These are the activations of a small neural network, seen along a few directions. Each row is one input.
Each table varies a few parts of the input and shows all the possible inputs, shuffled.
A made-up example of a description, with smaller parts first: one of 3 separate values, together with either a single point or one of 9 places around a ring or (one of 4 places along a line, together with one of 5 places around a ring).
Shared parts are said once, and a part with two or three values counts as separate values.
In the rows, 128 means zero.

Other details of the inputs shift rows strongly along three fixed directions, in all tables alike. That doesn't count.

A family of inputs:
R1: [104 113 123 103  94 163  98  99  99 174 106 113 126 131]
R2: [ 69 106 133  60 131  95 143  92 110 167 106 190  93 146]
R3: [ 36 105 103 121 129  76 183  90 163 130 134 160  98 118]
R4: [ 57 102 123  73 124  69 146 121 100 145  94 156  93 128]
R5: [ 83 112  74 166  97 159 129 112 169 154 155 106 143 118]
R6: [126 169 112 161 146  67 153 186 149  72 141 120 139 143]
R7: [135  92 181  72 149 113 144  77  97 144  93 163 110 112]
R8: [184 105 195  88 160 135 132  82 115 109 108 151 126 110]
R9: [161  93 169 127 170 150 105  64 189  65 120 131 132  98]
R10: [124 138 132 126 158  96 137 141 139 120 125 155 110 140]
R11: [146 179  67 190 115 150 122 201 157 137 171 104 165 157]
R12: [145 127 146 104 146 111 112 138 137  77 120 136 131 127]
R13: [152 159 135 160 167  96 144 164 155  89 145 142 121 140]
R14: [123 127 104 144 111 157 121 136 112 188 126 113 131 133]
R15: [173 124 114 159 120 171 109 160 124 149 139  98 149 116]
R16: [154 104 163  81 159 117 121 102 123 124  95 157 126 124]
R17: [ 66 132 114  84 129  76 173 121 118 157 123 182 101 152]
R18: [144 156 128 145 154  84 132 167 147  70 129 119 140 137]
R19: [ 64 165  47 165  86 112 133 187 127 165 144 104 137 160]
R20: [119 182 111 158 139  83 146 174 157  65 161 135 126 154]
R21: [143 144 158 116 143 115 128 115 131  81 127 134 123 135]
R22: [125 101 144 103 103 173 128  80  87 199 114 130 117 118]
R23: [179 160 129 141 163 107 133 171 164  70 151 142 160 146]
R24: [162 143 161 136 162 116 110 128 140  72 116 118 126 130]
R25: [139 110 152  94 155 106 135 114 120 132 101 152 122 125]
R26: [115 130 111 136  85 147 131 129  98 162 131  98 140 123]
R27: [177 143 167 137 163 128 133 123 141  89 141 146 121 128]
R28: [ 92 122 119 122  84 151 129 104  89 180 121 109 118 127]
R29: [185 121 184  98 154 135  98 101 131  67 111 129 144 121]
R30: [ 75 126 104  77 134  69 158 139 127 152 112 179 120 151]
R31: [150 157 118 183 108 160 117 151 121 125 149  80 145 128]
R32: [113 132 146 117 146  99 120 120 126 105 110 137 104 133]
R33: [ 84 109  83 186 103 150 141 115 161 160 146  93 131 105]
R34: [171 128 147 136 111 191  81 107 117 125 127  92 149 125]
R35: [118 115 126 160 165 106 139 109 193  77 134 127 124 109]
R36: [152 142 102 156  99 165 101 166 128 118 153  90 160 128]
R37: [164 153 105 163 117 173 110 157 139 141 157 109 160 143]
R38: [170 149  85 177 120 158 114 196 145 131 158 100 163 132]
R39: [ 92 124  99 156 155  93 145 126 199  84 140 138 126 124]
R40: [ 61 114  91 118  91 129 151 123  90 228 115 133 109 136]
R41: [ 99 161  98 134 127  71 160 183 142  82 154 140 129 145]
R42: [ 48 107 105 112  77 131 130 103  78 213 105 119  95 128]
R43: [ 64 143 108 117 136  63 177 144 123 149 133 175  95 148]
R44: [136 146 109 166  98 144 128 154 111 138 142  86 150 124]
R45: [ 95 124 118  98 134  81 132 147 126 107 112 146 115 134]
R46: [108 152 102 163  91 145 128 145 114 149 150 100 127 135]
R47: [162 128 126 136 102 177  88 130 118 136 124  88 160 123]
R48: [198 116 201 101 166 156 111  79 130  93 120 152 118 116]
R49: [188 112 155 127 124 207  78  98 120 155 122 114 139 119]
R50: [126 113 106 140 103 153 133 148 104 183 132 112 132 117]
R51: [ 31 102 100 108 125  79 179  85 164 134 131 166  99 121]
R52: [157 134 145 132 158 103 151 154 134  94 140 146 128 122]
R53: [ 93  90 110 162 100 169 136  77 143 169 136 100 125  92]
R54: [151 100 177  76 162 133 112  79 119 131  89 160 111 125]
R55: [175  97 152 110 110 192 110 102 101 161 128 119 138 105]
R56: [184 106 191  81 157 138 126  82 119 107 109 154 130 114]
R57: [167 100 196  88 146 134 118  86 107  85 107 134 115 101]
R58: [139 131 107 143 100 157 100 143 116 147 122  89 153 127]
R59: [101 123  93 129 101 152 117 133 112 198 125 130 121 139]
R60: [ 71 107 143  75 135  87 166  91  96 172 101 178  89 133]
R61: [172 125 156 155 117 182  93 110 109 132 119  80 137 113]
R62: [137 160  99 139 152  85 149 196 162  82 162 154 146 151]
R63: [ 98 158 103 147 133  65 163 186 135  85 149 133 124 137]
R64: [146 101 135 117 104 171 128 114  95 175 129 122 130 108]
R65: [ 99 113 141 100 134  85 143 129 110 115 108 141 105 121]
R66: [157 171 146 171 156 102 131 158 150  54 151 119 126 135]
R67: [172 111 144 138 120 173 116 118 107 165 118 104 144 110]
R68: [135 152 141 126 146 108 114 136 146  74 136 139 125 145]
R69: [163 134 169 114 154 134  92 110 141  74 117 132 124 131]
R70: [162 109 155 113  98 182 101  90  96 145 116  97 144 109]
R71: [128 149  98 165 103 155  97 154 128 139 138  94 137 138]
R72: [122 127  83 133 100 152 122 166 123 172 142 122 147 134]
Each input here is: one of 8 places around a ring, together with either a single point or (one of 2 separate values, together with one of 4 places along a line).
- Changing only the place on the ring of 8 turns R30 into R16. The same change can be made to R12. Which row results? => R45
- Which other rows does R14 become when the place on the line of 4 takes its other values? List them by row number. => R10, R15, R25
- Start at R64 and move only the place on the line of 4, one step at a time. The first step leads to R8. Which rows follow, in order? => R22, R27
- Start at R51 and move only the place on the ring of 8, one step at a time. The first step leads to R3. Which rows follow, in order? => R53, R33, R35, R39, R9, R5
- Which other rows does R42 become when the place on the ring of 8 takes its other values? List them by row number. => R20, R32, R46, R66, R68, R69, R71

A family of inputs:
R73: [ 92  95 123 112 104 137 109  99 111 160 101 113 120 114]
R74: [132  98 134 142 126 153 118 102 136 141 118 111 131 103]
R75: [165 162 135 156 153 103 122 176 147  57 132 103 140 134]
R76: [172 106 140 126 139 182  98 107 149 139 132 131 140 121]
R77: [ 86 166 114 120 145  62 148 162 134  98 121 147 105 160]
R78: [127 105 172  89 159  87 168  92 131  91 117 165 107 111]
R79: [162 100 153  83 126 163  90 113  98 138 101 128 133 117]
R80: [114 143  91 156  80 173 108 129 130 147 148  89 143 133]
R81: [132 108 142 116 113 174  89  81 117 153 102 106 118 118]
R82: [178 129 171 137 137 161 107 109 104 132 119 115 123 120]
R83: [ 75 142  96 132 113  82 142 167 113 134 122 123 122 142]
R84: [ 89  95 158  76 121  95 147  93  80 155 100 154 100 115]
R85: [136 134 106 168  93 154 126 158  98 171 137  87 141 119]
R86: [ 93  92 139 108 129 115 137  88 132 134 117 142 116 108]
R87: [122 122 162  86 141  82 161 114 108  97 114 155 109 120]
R88: [ 93 143 105 129 122  80 165 162 112 141 125 132 113 135]
R89: [ 76 142  80 102  96 105 134 158 104 179 121 140 141 161]
R90: [122 126  77 148 122 142 132 163 157 144 150 128 148 129]
R91: [ 80 132 101 132 121 110 164 127 119 177 129 143 103 138]
R92: [166 150 106 161 133 146 138 163 149 143 156 123 165 139]
R93: [ 63 123  77 140 102 103 174 149 115 191 132 126 114 129]
R94: [187 139 130 196 140 158 127 157 146 109 154  90 154 110]
R95: [156 110 176  98 150 122 114  89 144  56 112 128 128 109]
R96: [156 155 137 114 157 103 114 167 143  81 133 152 134 155]
R97: [142 143 120 158 146 107 151 147 178  60 155 124 143 121]
R98: [129 110 145 134 117 163 127  90 108 168 133 127 120 115]
R99: [165 173 142 155 163  99 143 164 142  78 140 131 122 144]
R100: [152 142  99 146  96 170 115 166 108 184 149 117 145 140]
R101: [ 78 106 123  86  83 128 132 106  81 164 106 119 116 122]
R102: [102  96 129  69 119 134 108  85 114 166  95 148 132 136]
R103: [148 156 112 175 119 151 147 147 143 123 167 111 141 131]
R104: [167 159 109 148 122 139 128 172 124 143 146 121 163 145]
R105: [111 139  95 164  87 168  98 132 128 153 147  91 142 132]
R106: [126 101 147 126 126 134 140 103 114 145 128 128 124 105]
R107: [113 116 162  92 159  99 148  77 153  84 119 171 102 125]
R108: [162 107 150  92 159 131  99 116 147  85 110 144 134 121]
R109: [100 116 144  88 100 134 143  89  81 172 114 143 102 128]
R110: [226 108 158 143 145 201 101 124 135 127 137 110 156  99]
R111: [135 153 129 162 160 100 153 148 151 105 146 143 120 138]
R112: [ 91 135  93 108 129  99 125 151 148 130 131 157 125 157]
R113: [ 89 145  96 144 100 103 132 168 113 129 140 109 136 137]
R114: [103 105 115  96 131 126 134 102 138 164 115 157 135 135]
R115: [114 115 126 129 128 146 125  94 138 152 117 129 113 121]
R116: [172 129 197 110 163 120 121  97 114  86 120 148 114 122]
R117: [ 82 134 121 117 147  55 144 141 154  71 129 150 120 136]
R118: [168 129 162 151 158 146 111 102 163  79 142 129 133 117]
R119: [131 145 103 182 129 146 122 141 159 128 150 111 137 130]
R120: [213 111 171 108 147 169 102 122 111 117 117 129 140 107]
R121: [110 131  86 168 117 130 141 150 153 137 140 104 136 121]
R122: [140 141 100 149 128 140 140 164 144 158 156 140 139 141]
R123: [110 120 164  92 164  88 119  90 142  87  98 160  99 134]
R124: [133 121 151 118 115 158  95 103  94 150 105 111 118 127]
R125: [146 148 121 155 150 105 121 157 167  63 132 107 138 128]
R126: [ 78 169 108 115 126  66 158 159 131  92 138 150 113 160]
R127: [133 121 135 136  84 192  84 106  85 172 125  88 135 123]
- What is each input in this table made of? => one of 5 places around a ring, together with either one of 3 separate values or (one of 2 separate values, together with one of 4 places along a line)
- Changing only the place on the ring of 5 turns R97 into R78. The same change can be made to R115. Which row results? => R91
- Changing only the place on the ring of 5 turns R96 into R112. The same change can be made to R75. Which row results? => R125
- Which other rows does R86 become when the place on the line of 4 takes its other values? List them by row number. => R74, R97, R121
- Start at R113 and move only the place on the ring of 5, one step at a time. The first step leads to R117. Which rows follow, in order? => R86, R106, R84
- Which other rows does R114 become when the choice among 3 separate values takes its other values? List them by row number. => R76, R90
- Which other rows does R99 become when the choice among 2 separate values takes its other values? List them by row number. => R88
- Which other rows does R115 become when the place on the line of 4 takes its other values? List them by row number. => R107, R118, R119

A family of inputs:
R128: [ 88 163  70 149 107 112 135 174 128 177 141 132 136 165]
R129: [104  96 133  91 139  95 148 118 117 144 107 157 108 115]
R130: [144 131 160 141 116 157 111 101 109 120 137 110 123 121]
R131: [ 92 140 113 127 115  86 136 154 125 101 137 128 129 134]
R132: [150 168 142 170 153 113 126 149 148  69 147 117 120 138]
R133: [ 90 117 162  91 139  88 132  87 105 131  90 148  95 130]
R134: [100 138  82 154  78 143 120 161 112 147 142  89 139 127]
R135: [ 91 100 114 113  63 169 108 102  74 193 114  89 137 114]
R136: [195  98 178 115 146 158 117 104 120 107 121 120 150  98]
R137: [145 104 167  68 145 120 108 101 120 109 109 163 128 126]
R138: [107 105 156  88 147 104 162  93 114 146 111 170  88 121]
R139: [170 125 107 211 125 203 103 111 204  88 170  72 166  99]
R140: [145  91 127 117  96 183 122 109  94 183 119 101 144  99]
R141: [ 98 114 110 110  93 173 111 101  92 219 118 134 111 140]
R142: [ 86  80 119 134 111 162 123  54 164 147 132 121 129 100]
R143: [161 124 168 123 160 125 149 111 132 102 134 152 114 117]
R144: [206 156 157 127 181 111 109 164 171  24 142 144 150 136]
R145: [151  83 137 174 126 211  85  57 176 135 130  86 144  88]
R146: [119 125  78 154  94 146 140 170 123 170 146 104 141 119]
R147: [195 110 189 132 150 167 122  92 121 113 137 131 131 104]
R148: [178 167 105 175 122 168 104 166 141 133 151  99 159 147]
R149: [115 155  82 153  97 160 125 158 124 177 152 119 130 153]
R150: [105  89 150  74 137  91 152 105 110 135 112 167 114 111]
R151: [150 131 182 111 159 107 121  94 124  81 103 133 109 123]
R152: [208 151 121 177 132 187  77 170 145 113 144  84 177 135]
R153: [ 38  92 104 114 141  88 155  72 181 129 118 159  98 119]
R154: [143 128 168 123 133 146 116  94 115 110 118 120 104 121]
R155: [170 152 131 154 179  83 152 179 167  55 143 134 145 130]
R156: [164 104 144 135 138 152 117 124 120 142 116 112 143 108]
R157: [ 83 163  72 155 111 120 134 172 130 178 151 140 125 166]
R158: [119 147  88 171  97 139 111 171 126 129 143  84 140 129]
R159: [ 73 166 124 138 158  44 159 153 144  87 134 160  95 156]
R160: [ 45  87 117  99 144  90 158  62 180 119 112 164  93 115]
R161: [156 165 117 151 132 146 123 157 142 116 157 132 138 150]
R162: [107 140  74 136 102 135 115 172 127 164 137 122 141 147]
R163: [ 94 159 118 111 146  73 156 150 140 110 148 182 115 165]
R164: [159 115 151  88 136 146 106 114 120 117 111 136 140 128]
R165: [101 111 147 110 149 101 155 105 116 157 116 167  96 126]
R166: [112 153  91 158  98 126 130 170 124 117 143  91 146 134]
R167: [115 101 152  95 124 118 155  90 100 162 115 153 118 116]
R168: [122 154  99 129 115 130 132 151 129 150 134 131 133 153]
R169: [137 112 153 111 146 117 148 103 118 141 110 145 114 118]
R170: [171 179 138 143 168  89 137 169 165  53 156 152 150 158]
R171: [ 81 163  77 161  80 122 146 160 112 156 147  98 132 143]
R172: [ 89 150  91 107 128  73 149 172 136 120 140 158 141 160]
R173: [ 89 106 150  72 130  91 135  98 105 117  88 141 100 123]
R174: [176 108 156 149 111 193  67 109 108 131 114  75 143 102]
R175: [117 122 141 116 103 147 121  96  98 151 108 106 113 121]
R176: [203 110 188  91 169 155  85  97 130  88  98 135 138 121]
R177: [ 85  99 109 107  72 158 110 108  84 187 105  98 114 114]
R178: [ 99 130  85 134 113 101 161 172 130 142 146 135 133 126]
R179: [200 113 182 124 148 164 125  95 122 112 122 122 136 101]
R180: [153 116 128 115  86 206  95  98  92 196 120 105 143 125]
R181: [115 137 120 106 153  84 121 156 143 109 120 162 125 149]
R182: [148 106 176 107 163 124 141  89 121 126 114 158 100 114]
R183: [ 97 114 156  94 111 115 133  82  93 141 107 135 110 124]
R184: [159 141  93 149 102 175  96 168 132 145 144  98 155 135]
R185: [171 164 141 169 183  82 154 170 167  66 147 141 139 136]
R186: [ 90 141  88 157  97 122 120 162 115 150 129  93 138 136]
R187: [ 82 151 103 129 135  62 149 164 135  94 124 131 119 146]
R188: [122 146 108 108 141  97 135 163 142 107 125 146 134 152]
R189: [100 148  72 162  96 125 166 169 123 180 150 114 134 136]
R190: [ 73 120 151  86 123  97 147  87 100 135 109 157  84 131]
R191: [168 148 133 160 180  81 141 183 170  58 146 140 141 127]
R192: [197 100 173 115 150 161 117 107 125 108 111 115 139  98]
- Changing only one part turns R188 into R176. The same change can be made to R154. Which row results? => R132
- What is each input in this table made of? => one of 5 places along a line, together with either a single point or (one of 3 separate values, together with one of 4 places along a line)
- Which other rows agree with R145 in the place on the line of 5? List them by row number. => R128, R133, R152, R156, R157, R159, R165, R174, R181, R185, R186, R191
- Which other rows does R161 become when the choice among 3 separate values takes its other values? List them by row number. => R143, R190
- Which other rows does R151 become when the choice among 3 separate values takes its other values? List them by row number. => R148, R169
- Which other rows agree with R137 in the place on the line of 5? List them by row number. => R130, R131, R135, R136, R142, R147, R150, R163, R167, R170, R172, R183
